These are the activations of a small neural network, seen along a few directions. Each row is one input.
Each table varies a few parts of the input and shows all the possible inputs, shuffled.
A made-up example of a description, with smaller parts first: values(2) and (point or ring(9) or (line(4) and ring(8))).
Shared parts are said once, and a part with two or three values counts as separate values.
(in the rows, 128 means zero)

Other details of the inputs vary at random and push rows far along three fixed directions, the same in every table; ignore that.

A family of inputs:
x1: [164 153 111  91 109 118 140 144 182  83  43 145 128 140]
x2: [ 99 156  96 139 151 122 128 134 123 143 129  98  72 157]
x3: [110  57 154 159 144 116 103 127 119 123 198 154 166  89]
x4: [ 92  91 136  46 136 184 143 139 224  72  82 109 201  53]
x5: [139 148 131  84 123 146 104 131 192 103  63 125 117 155]
x6: [113 160  81 156 153 124 144 133 102 136 111 108  92 152]
x7: [150 148 118  81 116 113 123 139 170  87  43 133 126 150]
x8: [109 166  82 153 146 135 151 140 126 144 132 124  70 135]
x9: [113 160  85 156 157 130 131 131 101 146 106 111  96 155]
x10: [112  44 167 147 130 111 127 104  88 112 206 140 207  62]
x11: [168 133 149 168  83  80 116 114  63 171 178 145 125 149]
x12: [ 48  83 109 121 204 166 123 127 125  94 127  96 186  85]
x13: [161 161 122  68 100 132 147 125 180  93  41 121 137 123]
x14: [149 124 154 159 108 104  99 109  93 169 191 140 107 170]
x15: [108 162 100 129 133 138 149 119 120 162 134  92  79 144]
x16: [ 53  99 107 113 164 181 157 131 145 121 161  83 164  62]
x17: [110 169  98 135 156 131 126 120  95 153 114  99 104 162]
x18: [230 109 168 121  57  68 109 139 155 103  91 218 151 140]
x19: [140 154 129  73 127 141 117 133 193 115  67 120 123 147]
x20: [ 67  98 114 137 185 180 119 125 148 117 142 102 153  89]
x21: [109 164 105 130 139 144 139 117 120 169 132  93  85 152]
x22: [114 173 100 136 143 136 140 111  94 158 114  94 103 148]
x23: [152 112 134 170 107  63 117 125  67 140 175 151 109 160]
x24: [ 65  85  96 140 197 171 164 136 141  81 135 114 189  56]
x25: [209 115 161 110  52  77 123 144 176  96 123 218 127 125]
x26: [209 109 173 118  62  97  98 133 176 115 108 205 134 131]
x27: [110 166  94 136 151 124 138 122  96 146 115  95  98 155]
x28: [182 123 212 156 116 143 132 173  40 178 198 139  66 154]
x29: [113 181 105 145 128 152 134 111  97 162 117  88 112 149]
x30: [230 107 174 123  50  81 100 131 157 105  86 217 156 142]
x31: [120 177  89 143 127 134 157 125  99 149 124  86 102 134]
x32: [112 164  87 156 153 139 138 138 126 155 125 123  74 138]
x33: [106 162 101 131 148 130 135 127 122 156 133  94  80 155]
x34: [154 123 159 159  89 107 113 100  91 177 193 140 107 161]
x35: [212 120 192  94  43  92  97 104 147 110  97 186 167 145]
x36: [100  58 157 150 149 112  98 124 113 122 201 140 164 102]
x37: [140 153 123  70 116 134 132 138 195 108  68 121 116 137]
x38: [147 163 132  71 116 148 111 120 173 101  41 130 147 153]
x39: [174 137 226 172 110 119 138 171  19 172 173 154  92 157]
x40: [108 163  97 128 129 139 154 121 120 161 137  93  78 141]
x41: [142 157 127  64 104 154 133 136 200 121  61 116 130 130]
x42: [102  44 164 150 145 122  92 111  91 105 189 151 205  97]
x43: [ 92  86 135  62 152 155 126 144 218  56  83 123 179  76]
x44: [108 169 110 136 126 160 135 118 123 174 135  88  93 155]
x45: [105 163  86 148 146 130 143 138 126 142 133 112  72 144]
x46: [105 161  89 149 149 129 136 136 125 145 129 109  73 146]
x47: [123  39 147 168 139 111 145 130 109  86 206 176 208  60]
x48: [160 116 140 183 104  91 100 116  71 153 163 163 119 161]
x49: [ 53  91 111 119 182 180 154 121 130  99 143  76 202  45]
x50: [107  43 161 146 143 106 119 116  92 107 205 143 206  74]
Description of these inputs: values(2) and (point or (line(4) and line(6))).
Question: Changing only the values(2) part turns x17 into x19. The same change can be made to x24. Which row results?
Answer: x8
Question: Changing only the values(2) part turns x43 into x23. The same change can be made to x2. Which row results?
Answer: x7
Question: Change only the line(6) part in x29. List by row number the other rows that result.
Answer: x30, x35, x38, x42, x48

A family of inputs:
x51: [132 159  97 129 142 137 148 141 138 115  80 126 111 134]
x52: [128 163 146 102 133 171 131 145 143 146  95 103 100 140]
x53: [124 161 104 110 130 138 140 127 147 128  93 110 110 138]
x54: [ 83  57 147 131 148 149 120 109 133 114 192 123 200  67]
x55: [116 156  93 113 135 128 126 118 158 124  94 114 109 147]
x56: [145  98 172  86 108 140 121 133 164 106 117 142 166 101]
x57: [149 100 144 105 113 115 127 135 161  89 107 157 169 102]
x58: [199 107 187 144  68  72 107 138  94 140 165 183 118 155]
x59: [ 64 118 111 156 175 165 140 118  92 157 186  82 128 106]
x60: [ 96  55 129 163 155 125 128 122 113 101 180 149 198  65]
x61: [ 97 127 100 216 147  94 133 114  26 189 233 109  84 148]
x62: [ 59 122 127 151 187 176 129 107  60 159 167  63 153 117]
x63: [140  94 131 108 118 106 110 127 172  88 107 162 168 109]
x64: [135 160 124 125 149 158 146 156 126 113  78 127 103 139]
x65: [204 111 176 150  68  63 114 134  93 135 160 188 120 151]
x66: [168 171 134 174 108  96 132 141  59 172 151 142  56 187]
x67: [119 156 105 108 132 141 123 119 161 132 100 109 106 151]
x68: [ 82  58 128 142 151 126 121 113 128 103 183 129 197  68]
x69: [148  97 159  95 111 122 123 138 159  93 112 149 165 104]
x70: [120 161  93 113 126 133 135 118 153 127  94 111 114 139]
x71: [127 162 129 106 136 156 140 141 138 132  91 110 105 141]
x72: [156 168 126 159 105  99 132 126  75 177 154 127  65 177]
x73: [123 160  87 123 133 127 138 127 149 120  86 119 115 136]
x74: [137 100 144  94 103 128 117 115 175 102 118 143 173 104]
x75: [127 162 138 102 131 164 135 142 142 142  94 105 102 141]
x76: [148  91 132 117 121 108 111 133 169  84 102 174 170 107]
x77: [116 155 100 109 131 136 125 117 161 129  98 109 107 149]
x78: [123 160 111 106 126 146 137 126 150 135  97 105 108 139]
x79: [115 153  87 117 137 121 123 123 158 120  91 115 107 145]
x80: [ 67 117 127 153 178 173 140 126  86 161 186  80 125 103]
x81: [221 110 182 161  61  58 114 140  85 133 158 205 115 157]
Question: What is each input in this table made of?
Answer: point or (line(5) and line(6))
Question: A walk changes only the line(6) part. It starts at x54 and steps to x74. List the rest of the walk in order.
Answer: x70, x68, x73, x60
Question: Change only the line(6) part in x80. List by row number the other rows that result.
Answer: x56, x65, x69, x72, x81
